These are the activations of a small network on made-up records, seen along a few directions, one row for each record.
Records have a field called Guloz. Each example row is followed by its value.
Records without Guloz are marked none.
Other fields move the rows too, some of them a lot.
(in the rows, 500 means zero)
Strong random noise was added to every row along 20 fixed directions; ignore it. To show where, here is one row again and again, with new noise each time:
[273 411 735 382 451 249 616 354 565 552 385 325 639 843 480 643 311 106
 501 560 594 537 678 511 162 440 540 531 272 495 491 485]
[442 531 643 344 481 513 636 385 391 708 456 652 675 589 850 555 614 478
 433 416 655 326 788 614 406 360 156 449 362 600 507 465]
[606 468 489 471 113 475 744 276 404 446 578 341 363 399 424 415 355 250
 503 399 549 492 775 387 694 280 399 539 561 472 838 402]
[432 639 585 415 360 348 455 445 497 363 571 653 600 592 463 305 388 548
 484 415 345 494 372 825 610 414 463 379 495 427 428 332]
[624 408 775 600 373 238 543 375 507 370 396 347 353 518 703 491 664 682
 492 631 442 540 554 729 328 308 475 561 882 568 627 435]
[364 381 615 543 418 381 459 651 549 433 521 384 658 548 497 698 481 493
 497 676 607 696 420 588 290 789 572 459 381 428 444 493]
[447 569 533 512 507 464 400 683 631 560 183 493 415 397 466 391 453 328
 719 568 706 533 695 426 162 469 279 159 647 465 633 290]
[368 402 547 668 203 616 717 533 573 336 562 447 557 353 442 459 477 486
 439 514 546 320 512 718 619 420 341 702 588 391 401 430]
[675 565 383 350 408 493 607 435 416 459 436 336 555 236 418 386 481 511
 348 514 274 577 690 533 897 372 478 576 517 589 551 569]
[349 449 369 616 548 645 321 541 309 584 370 303 492 624 549 540 616 329
 656 555 432 383 551 529 348 552 654 553 638 442 692 485]
[539 466 437 505 618 484 504 295 466 588 610 669 405 564 654 405 528 673
 461 429 600 674 537 590 581 338 547 531 452 710 467 599]
[668 635 396 303 761 490 387 402 477 726 464 430 327 592 393 811 436 490
 404 527 362 536 639 648 534 497 507 577 380 656 584 615]
[548 716 544  97 224 624 454 500 339 390 714 796 510 487 475 712 586 553
 385 489 538 649 498 185 448 808 498 648 119 593 710 757]
[461 378 637 518 659 470 441 368 521 610 526 550 438 494 511 360 353 602
 624 405 616 607 574 670 495 329 512 696 468 616 503 683]
[495 487 412 586 766 620 516 473 394 471 472 634 386 538 570 536 475 508
 465 496 560 568 554 510 504 432 503 502 507 570 474 455]
[291 702 497 439 404 625 440 606 467 374 445 610 448 614 402 452 462 664
 559 622 233 424 514 336 601 489 541 409 497 594 507 451]
[306 343 650 735 562 611 378 598 601 593 606 500 484 697 475 809 454 346
 319 356 450 348 355 676 438 578 460 492 443 281 574 369]
[363 378 445 572 542 485 578 557 610 441 491 561 516 387 429 559 450 581
 435 502 582 708 459 496 507 651 571 511 365 493 615 668]
[557 514 648 489 439 393 347 607 455 684 382 461 579 478 383 659 533 386
 436 503 433 361 291 630 556 719 621 568 527 525 412 620]
[325 324 589 616 328 467 224 606 462 637 511 254 695 467 395 202 372 353
 499 462 390 648 490 464 730 428 689 407 522 468 474 494]
[625 567 556 524 376 254 603 434 494 447 475 695 444 481 359 585 502 438
 185 473 467 422 213 779 654 541 577 564 588 549 331 549]
[546 540 464 547 472 438 592 479 519 435 479 687 194 482 119 554 241 257
 554 460 672 478 433 263 421 562 568 612 510 450 636 616]

[426 453 584 583 309 327 702 452 659 639 349 408 489 427 514 418 444 528
 770 490 658 318 585 607 431 466 367 382 637 485 662 488]	z8
[399 460 563 503 626 678 615 679 574 414 268 530 494 330 391 715 522 461
 558 626 640 412 456 403 283 764 499 751 433 559 457 724]	none
[277 379 437 644 569 539 518 471 343 429 543 373 307 647 479 605 342 607
 541 646 492 639 656 517 424 453 627 540 569 530 787 521]	z8
[393 262 338 593 366 191 441 480 542 649 688 311 559 423 282 471 320 384
 246 447 591 687 601 801 485 469 429 490 493 210 871 672]	z2
[555 656 398 393 315 382 534 402 679 302 545 595 512 543 415 346 658 517
 337 497 342 442 361 584 459 375 512 567 589 441 335 485]	z7
[429 595  91 647 627 454 535 678 460 380 443 551 425 516 192 434 378 415
 474 638 422 358 497 526 426 563 425 378 675 227 553 405]	none
[409 583 351 469 386 672 475 446 595 557 686 684 426 541 472 338 474 460
 564 329 591 405 586 431 476 346 320 454 403 419 536 416]	z6
[419 626 517 359 697 507 362 357 415 487 343 564 417 755 510 483 477 314
 464 448 352 552 445 480 403 387 733 488 450 665 555 482]	z7
[514 503 652 403 548 560 273 642 330 165 526 384 648 397 473 393 544 596
 637 533 234 590 428 541 390 630 618 748 569 261 630 583]	z9
[459 687 389 378 376 707 373 562 288 459 467 415 610 537 542 456 691 547
 662 637 311 281 490 596 492 580 546 620 582 537 419 487]	z5
[329 459 459 501 546 601 828 429 412 503 296 438 529 395 377 403 283 278
 536 491 519 297 788 402 666 308 439 691 457 537 493 602]	z8
[357 585 234 681 552 705 434 660 580 467 545 620 319 535 309 646 514 566
 259 430 227 269 393 499 652 518 439 393 616 324 717 435]	z1
[562 407 395 644 489 382 680 343 574 609 430 417 291 476 459 457 404 409
 357 562 688 596 583 707 596 215 506 441 666 767 361 415]	z5
[315 421 447 673 371 824 433 573 370 422 653 499 401 572 550 534 477 334
 376 561 703 455 617 544 394 357 369 566 573 494 443 292]	z1
[560 539 480 406 624 537 445 462 483 535 669 576 490 424 440 398 351 606
 638 369 535 413 612 767 504 405 254 654 447 341 528 544]	z4
[458 704 483 308 575 625 460 555 521 554 527 533 582 545 400 651 398 577
 542 497 282 387 494 622 680 588 435 520 280 535 338 480]	z2
[339 569 543 510 376 390 672 472 613 328 235 544 502 503 467 302 558 582
 559 564 357 413 470 424 522 407 601 470 639 597 496 557]	z1
[600 443 457 705 442 375 504 531 598 448 634 443 360 719 542 717 662 633
 501 650 436 455 346 343 328 626 570 396 705 423 551 387]	z2
[553 442 602 347 432 401 666 415 687 496 819 565 747 603 585 442 437 549
 609 460 620 532 656 162 404 470 279 594 148 309 221 547]	z3
[139 334 591 694 557 443 695 551 776 369 415 473 546 415 382 353 190 605
 513 588 630 714 552 738 560 344 486 431 404 565 287 455]	z9
[625 494 672 521 642 542 405 549 567 342 274 168 436 518 471 613 603 293
 461 514 167 356 544 518 319 399 500 601 738 314 640 328]	z6
[594 451 195 444 512 553 287 534 505 695 562 348 541 317 523 410 718 537
 355 557 510 767 618 375 581 499 611 538 436 580 490 747]	z9
[773 570 427 493 373 271 404 461 493 525 691 416 441 639 365 497 442 407
 596 556 491 564 332 331 464 619 638 356 565 411 439 357]	z6
[576 421 547 396 594 472 424 444 701 680 511 444 560 386 573 548 593 621
 534 416 623 542 526 784 319 541 370 673 417 513 552 718]	none
[440 573 522 381 183 533 458 560 334 453 674 410 581 549 363 578 496 417
 317 564 338 223 620 561 507 478 320 697 526 317 606 526]	z4
[491 564 344 433 734 224 625 489 386 366 552 590 560 607 369 522 252 575
 415 618 440 639 516 590 505 571 520 397 401 405 479 496]	z4
[367 555 661 539 627 612 212 585 430 540 351 690 350 658 518 543 650 490
 405 454 374 364 301 395 334 488 649 597 605 612 563 626]	z3
[415 571 398 478 593 393 800 480 570 273 514 581 622 550 391 436 261 462
 393 506 349 521 568 477 719 410 398 286 376 387 425 259]	z7
[394 503 483 397 436 528 478 476 365 279 676 685 615 574 578 392 558 517
 188 476 421 727 481 388 530 451 555 474 359 494 547 530]	z5
[577 628 408 366 632 680 384 607 426 441 618 485 613 454 583 567 497 633
 584 495 357 669 527 379 659 672 467 328 283 453 476 341]	z3

Which value of Guloz does each new row have?
[575 567 557 447 371 401 340 632 539 396 597 279 499 409 356 449 298 513
 506 560 373 605 647 787 544 406 246 312 591 294 621 176]	z3
[500 385 382 619 570 417 486 513 583 694 505 310 653 506 514 436 509 513
 721 577 640 498 427 637 517 574 596 476 529 541 195 490]	z7
[553 437 863 548 457 324 469 497 292 488 595 613 457 579 565 497 356 543
 633 455 617 399 508 510 398 502 372 535 628 379 673 462]	z1
[347 237 656 609 733 651 385 550 653 519 386 247 654 348 687 329 538 613
 632 440 457 648 609 658 450 378 530 636 519 498 552 591]	z8
[747 491 488 535 527 517 640 496 461 608 624 585 441 272 479 574 449 776
 562 440 567 415 442 647 805 620 370 612 514 565 468 610]	none
[254 480 504 616 402 644 528 529 337 403 569 610 575 587 462 341 353 439
 595 498 579 499 387 404 661 521 641 444 436 539 333 382]	z7
[610 441 591 470 328 206 615 296 626 568 518 432 613 459 507 227 406 421
 664 373 650 509 410 780 530 395 487 504 542 490 362 475]	none
[390 403 601 643 558 440 501 463 460 622 546 577 521 629 633 323 498 717
 724 359 378 264 485 362 563 413 491 446 631 441 676 558]	z4
[417 540 394 517 328 528 501 524 658 746 445 607 381 381 441 559 509 491
 278 375 582 477 555 643 679 409 319 244 468 578 631 482]	z2
[479 610 371 433 313 298 539 403 391 452 508 248 541 615 473 468 591 716
 227 779  83 451 590 727 770 285 581 523 705 643 418 482]	z7
